These are the activations of a small neural network, seen along a few directions. Each row is one input.
In each table, some parts of the input vary, and every possible input appears once, in random order.
A made-up example of a description, with smaller parts first: one of 2 separate values, together with either a single point or one of 9 places along a line or (one of 6 places along a line, together with one of 8 places around a ring).
Shared parts are said once, and a part with two or three values counts as separate values.

Rows:
row 1: [  6  14 -15  22 -13  29  -4  41  25  -2  -9 -64  20  39  18  22  -5 -34
  26 -17]
row 2: [  4   2   8  54 -23  80  12  -4  21  13  12 -80  19 -23  14  26  -3 -43
   0 -19]
row 3: [ 11 -12 -14   0  -7 -11  -3  12   0 -17  10  27  -3  14 -11 -22  -2  23
   1   2]
row 4: [  7 -20  -7  10  29 -10   2  14  27 -14 -14  11  17  13 -15 -11 -37  -5
   6   0]
row 5: [  8  -3 -15 -14  13 -16 -12  -2 -23 -23 -14  37  -6  11  -8 -16   8  33
  -2  16]
row 6: [ -3  10 -14 -24  27 -31  -4 -41  -3 -18 -18  50   7   1 -18   4 -11  -2
   0   2]
row 7: [  8   3 -16 -10  23 -15  -6 -13  -5 -21 -35  42   1   8 -14  11 -18   4
   5   6]
row 8: [ -1   4 -12 -25  18 -32  -4 -31 -19 -20   3  47  -6   7  -9 -22  19  27
  -4  11]
row 9: [-15  21  -5  -4 -54 -23   8  18   9 -22  19 -71  15   4  53  46  32   4
  -1   2]
row 10: [ 10   2 -17  18 -29  22  -4  52   3  -3  10 -70  12  43  20  -4  23 -11
  20  -6]
row 11: [  6 -15  16  12  30   3  11  10  28  13 -23  16   0  -8 -21 -15 -35 -19
  -9  -3]
row 12: [-22  16 -13 -12 -36  -5  27  13  17 -18   4 -69  24   4  37  74  10 -17
   3 -12]
row 13: [ 15  -1 -10  50 -42  54   7  15   9 -18  46 -83  19   2  30   3  24  -8
  20   2]
row 14: [  8 -24  -4  13  11 -17  -6  21  17 -18   4  11  10  13 -12 -35  -3  19
  -1  10]
row 15: [ -5  -7  -5  -6   7 -16  -6 -21   8  -2 -12  37  10  15 -13   7 -31   3
  17   6]
row 16: [ 13  -1   6 -13  16 -12 -14   4 -32  13  -5  43 -23 -13  -7 -20  20  26
 -14  19]
row 17: [ 17  -1  11  47 -48  64  11  16  -2  10  48 -82   4 -25  27 -15  37 -16
   8   0]
row 18: [ 10   5   5  16 -33  32  -4  56  -6  26  16 -65  -1  16  22 -20  36 -19
   9  -5]
row 19: [-23   1  -5 -25  17 -38 -17 -40 -15 -24   3  45 -17  -2 -10 -22  11  38
   2   5]
row 20: [ -8  -5  16 -12  18   2  -1 -21   0  29 -18  37  -3  -5 -16   4 -38  -5
  -1   1]
row 21: [-15  18  14  -6 -46 -11  16  26 -15   9  26 -73  -2 -15  46  36  40   1
 -14   0]
row 22: [ 11   6   6 -15  29  -2  -4 -16  -3  10 -41  44 -13 -16 -18  12 -21  -7
 -13   4]
row 23: [  8  13   8  19  -8  45   3  41  21  28 -17 -62   6  18  13  20  -7 -46
   6 -26]
row 24: [  8  -2   7   0  16   6   3   3  12  17 -16  32  -5 -11 -19   1 -37 -12
 -10 -15]
row 25: [  0 -12  19  -9  -1 -10 -11  -3 -22  27  16  37 -16  -4  -6 -26   8  25
  -2  17]
row 26: [ -2 -12   0  -9  -4 -15  -5 -11 -11  -8   7  32  -3  19  -7 -18  -1  31
  12  13]
row 27: [ 11   6 -12  53 -30  62   7   0  25 -17  20 -85  32  -3  17  29  -4 -32
  20 -12]
row 28: [-25  23  13 -13 -28   9  30  13  19  10  -2 -64  12 -16  32  75   9 -27
 -14 -15]
row 29: [-26   0 -11 -25  26 -32  -7 -52  -5 -23 -17  47  -8  -2 -19   3 -19   7
   5  -5]
row 30: [ 10 -24  18  15  11  -8  -2  26   1  11  10  14  -6  -9 -15 -46   9  11
 -13  10]
row 31: [ 11  -7 -16   1  11  -9  -1   4  14 -11  -9  29   7  11 -14   3 -35  -1
   9 -10]
row 32: [-23  -1   7 -31  34 -19   1 -52  -7  12 -20  49 -26 -22 -21   4 -24  -3
 -12  -7]
row 33: [ -1  12   8 -29  31 -18   2 -44  -4  12 -24  51  -7 -21 -25   4 -13 -13
 -19   0]
row 34: [  9 -11   4   0  -3  -5  -9  19 -15  18  18  30 -14  -9 -11 -32   5  18
 -13   6]
row 35: [-21  -2  16 -26  19 -27 -12 -33 -34   6  11  48 -35 -21 -11 -30  21  29
 -11   6]
row 36: [ -1   5   9 -23  19 -25  -4 -24 -34  12  10  51 -20 -15 -10 -31  30  19
 -17  14]
Describe the family of inputs behind these rows.
Answer: one of 4 places along a line, together with either one of 3 separate values or one of 6 places along a line
The inputs of row 11 and row 30 match in every part but the place on the line of 4. If row 2 is changed in the same way as row 11 into row 30, which row does it become?
Answer: row 17
Which other rows does row 1 become when the choice among 3 separate values takes its other values? List them by row number.
Answer: row 12, row 27
List by row number the other rows that have the place on the line of 4 in common with row 13.
Answer: row 3, row 5, row 8, row 9, row 10, row 14, row 19, row 26
A walk changes only the place on the line of 4. It starts at row 33 and steps to row 6. List the rest of the walk in order.
Answer: row 8, row 36
Which other rows does row 6 become when the place on the line of 6 takes its other values? List them by row number.
Answer: row 4, row 7, row 15, row 29, row 31

Rows:
row 37: [-2  1 -2 -5  4 -2 -1 -6  1  0 -5  7 -1  1 -3  3 -6 -2  1 -3]
row 38: [ -2   1   1  -5   8  -4   3  -5   5   1 -10   7   0  -1  -3  10 -10  -6
  -2  -2]
row 39: [  1  -4   1  -5   6 -11  -4   0  -6   0   1  18  -5   2  -5 -15   3  11
  -1   5]
row 40: [  1   8  -2  23 -33  30   9  26  11   1  16 -71  14   4  26  22  16 -19
   7  -8]
row 41: [-4  0  1 -6  3 -7 -1 -9 -4  0  1 12 -4 -5 -3 -2 -1  5 -2  1]
row 42: [ -2   0   0 -10   3 -14  -4  -2  -9   0   1  18  -7   0  -3  -9   4  11
  -3   3]
row 43: [  1  -1   0  -2  10   0   1  -2   6   2 -10   7   2   0  -5   5 -13  -8
  -1  -2]
row 44: [-1  1 -3 -6  3 -7  0 -6 -3 -4 -2  9  0  0 -2  2 -1  5 -1  2]
row 45: [  2  -3   3  -2   8  -5  -4  -4  -6   1   0  16  -5  -2  -6 -13   3   8
  -2   5]
row 46: [  4   5  -2  27 -33  34   8  30  13   1  17 -71  14   4  24  18  13 -19
   7  -9]
row 47: [ 1 -2 -1  0  7  1 -1 -4  3  1 -5  7  1  3 -5 -2 -8 -3  3 -1]
row 48: [ 1 -2 -3 -1  5 -4 -1 -4  0 -5 -3 10  1  1 -4 -3 -3  5  0  2]
row 49: [ 0 -3  2 -1  5 -3 -2 -6 -3  1  1 13 -2 -3 -5 -7 -3  5 -1  3]
row 50: [-1  0  3 -7  5 -8 -3 -7 -8  1  0 17 -7 -4 -4 -8  5  9 -4  4]
The inputs of row 38 and row 43 match in every part but one. If row 50 is changed in the same way as row 38 into row 43, which row does it become?
Answer: row 45
Describe the family of inputs behind these rows.
Answer: one of 2 separate values, together with either a single point or one of 6 places along a line

Rows:
row 51: [  7   1   0  30 -33  57 -29  -3 -49   6  33 -60 -10 -17  36  -9  37  17
  16  18]
row 52: [  2  10  10  30 -21  56  20  27  34  25  -4 -84  17 -15  21  49 -18 -62
  -6 -26]
row 53: [  6 -16   9  30 -28   8  -4  41   6  -6  36 -49   0  23  21 -39  44  20
  17  12]
row 54: [-17   3  -4 -35  -9 -55   1 -20 -29 -18  21  60 -23  -6  -9 -21  25  54
  -9   8]
row 55: [ -1   1 -12 -16  56  20 -22 -69 -18  -1 -44  64 -14 -19 -30  13 -56 -14
   4  -5]
row 56: [-12   1  -7 -45  41 -35  16 -51   5 -14 -37  72 -10  -2 -19  42 -52   4
   1   0]
row 57: [ -5  11  -4  18 -46 -11  -2  33 -14 -25  26 -54  14 -19  27   5  59  28
 -23  10]
row 58: [ 13   7 -11  16 -18  36  16  47  40  21  -2 -72  30  44  17  23 -24 -62
  27 -25]
row 59: [ -5 -17   6 -13   8 -47 -20   3 -10   5  15  66 -12  19 -28 -72  15  40
   1   8]
row 60: [  6 -10  34  -8  12 -18   8 -10 -21  17  12  64 -40 -33 -18 -41  29  40
 -25  20]
row 61: [  3  29 -22  11 -28  22  17  36  24  -9 -19 -80  37   4  23  67  -5 -50
 -10 -24]
row 62: [  2 -19   2 -18  66 -32   0 -33  31  -2 -37  72  12  20 -40 -17 -53 -15
   7   4]
Describe the family of inputs behind these rows.
Answer: one of 3 separate values, together with one of 4 places along a line
The inputs of row 53 and row 58 match in every part but the place on the line of 4. If row 51 is changed in the same way as row 53 into row 58, which row does it become?
Answer: row 52
Which other rows does row 56 become when the choice among 3 separate values takes its other values? List them by row number.
Answer: row 55, row 62
